Each row below holds a small network's activations on one input, seen along a few directions.
In each table, some parts of the input vary, and every possible input appears once, in random order.
Descriptions start from the smaller parts, as in this example, which fits no table here: one of 2 separate values, together with either a single point or one of 9 places along a line or (one of 6 places along a line, together with one of 8 places around a ring).
Shared parts are said once, and a part with two or three values counts as separate values.

Other details of the inputs shift rows strongly along two fixed directions, in all tables alike. That doesn't count.
These rows show it; all are for the same input, with only those details redrawn:
[-8 11 -4 34 11 -5 20  7 26 -5  2]
[  6   1  -6 -37  47  10 -11 -26 -11 -14   1]
[-21 -15 -23   9 -31 -22 -25   2 -34  22  22]
[ -6   0 -10   1  13  -4  -4  -7  -4  -1   7]

Rows:
R1: [ 34 -25  13 -37  37  11 -32  -7  -3  -9 -44]
R2: [-11   0  -1  -6  12   0  -4   3  -4   7  -1]
R3: [  8  10  12 -43  32  38 -12 -17 -15  -8  -7]
R4: [  9  -3   3 -20 -16   3   5  -4   5  -3  -1]
R5: [ 8  1 11 -3  1 -8 -3 -5 -9 -7  6]
R6: [ -5 -15 -20  -4 -54 -15 -16   0 -28  19  19]
R7: [-17 -14   1   4 -38 -19 -23  11 -42  23  14]
R8: [  6   6   1 -53  28  30  -3 -17  -8  -5 -15]
R9: [ 6  8  4 25 -7  3 21  7 35 -8  7]
R10: [ -9   3  -6 -10   7  -2   5   0  -7   7  -8]
R11: [-5 12  0 27 -3 13 19  9 32 -4  2]
R12: [-9 19 11 34  8  5 20 15 15 -1 -5]
R13: [ -8 -19 -14  -5 -47 -33 -15   3 -30  19  14]
R14: [ 24 -23   4  -4  -3  -4 -17  11   1   4 -45]
R15: [ -4  -3   3 -15   2  -9   7   2  -5   3  -8]
R16: [-2 20  6 34 -4 19 19  7 21 -7  2]
R17: [  0   2  18 -11  -7  16  -3   5  -6   1  -1]
R18: [12  5  4 -2 -6 10 -4 -8 -6 -7 12]
R19: [-17  -7 -17  16 -32 -16 -25   1 -45  19  22]
R20: [  7  -1 -11  -6   4 -16   6 -11  -4  -5   5]
R21: [ 25 -18  15   7   1   3 -26  11  -7   1 -37]
R22: [  9  13  21  24 -15   9  20  11  28 -10   2]
R23: [-7  4 14 22  5 -8 23 18 29 -1 -5]
R24: [ -3  -6  12 -18  -6  11  -2   6   5   4  -1]
R25: [  5   5  15  17 -14   4  21  12  39  -7   1]
R26: [  6   1  -6 -37  47  10 -11 -26 -11 -14   1]
R27: [ 22   5   4 -32  42   5 -10 -30 -19 -21   6]
R28: [  5  -6   4 -10   2 -13  -2  -4   3  -4   6]
R29: [-23 -14 -11  -5 -46   1 -26  14 -27  31  14]
R30: [-4 15 -5 24 -8 11 27  6 28 -4 -6]
R31: [-16 -18  -6 -13 -55  -9 -15  13 -28  27   6]
R32: [ -4   3 -15  -3   8  -6   5  -9  -8  -1  -1]
R33: [  4   7   0  31   6 -15  22   5  29  -9   7]
- What is each input in this table made of? => one of 3 separate values, together with either a single point or (one of 2 separate values, together with one of 5 places around a ring)
- Changing only the choice among 3 separate values turns R14 into R21. The same change can be made to R4. Which row results? => R22
- List by row number the other rows that have the choice among 3 separate values in common with R1. => R2, R9, R11, R23, R24, R25, R26, R28, R29, R33

Rows:
R34: [  3  15  14  11 -13   8  16   2  12  -7  20]
R35: [-23 -18 -29  -3 -35 -14 -18   7 -18  27   9]
R36: [ 34 -25  -6 -17   1 -42 -11 -20  -5 -16   3]
R37: [-19 -17 -10 -35 -30 -10 -14   1 -23  21  13]
R38: [ 20   9  13   8  23  28   6  -2  27 -19 -18]
R39: [ 11   6  -7 -20  18  18 -16 -23 -15 -10  13]
R40: [  4   2  12  15  22   2   9  14  14  -1 -32]
R41: [-13  11   2  57 -14 -11   4  16   1   7  16]
R42: [ 12   9  27  11 -10  16  13  11  25 -10  -5]
R43: [ 12  -7  13 -45   2  12  -6  -4  -8   0 -19]
R44: [ -8 -17   1  19 -29 -10 -37  13 -37  19   4]
R45: [ -8   8   2   3  47   1  18   3  25  -8 -18]
R46: [-26  10 -11  49 -11 -22  17  15   3   9  13]
R47: [-11  17   3  11 -11  -2  34   3  20  -5  16]
R48: [ -5   9 -18 -13  16   6   5 -18  -4  -6  10]
R49: [ 17 -12  -5 -51  23  19 -23 -17 -19  -2 -25]
- What is each input in this table made of? => either a single point or (one of 3 separate values, together with one of 5 places around a ring)
- Change only the choice among 3 separate values in R48. List by row number the other rows that result. => R46, R47
- Change only the place on the ring of 5 in R48. List by row number the other rows that result. => R35, R38, R39, R49
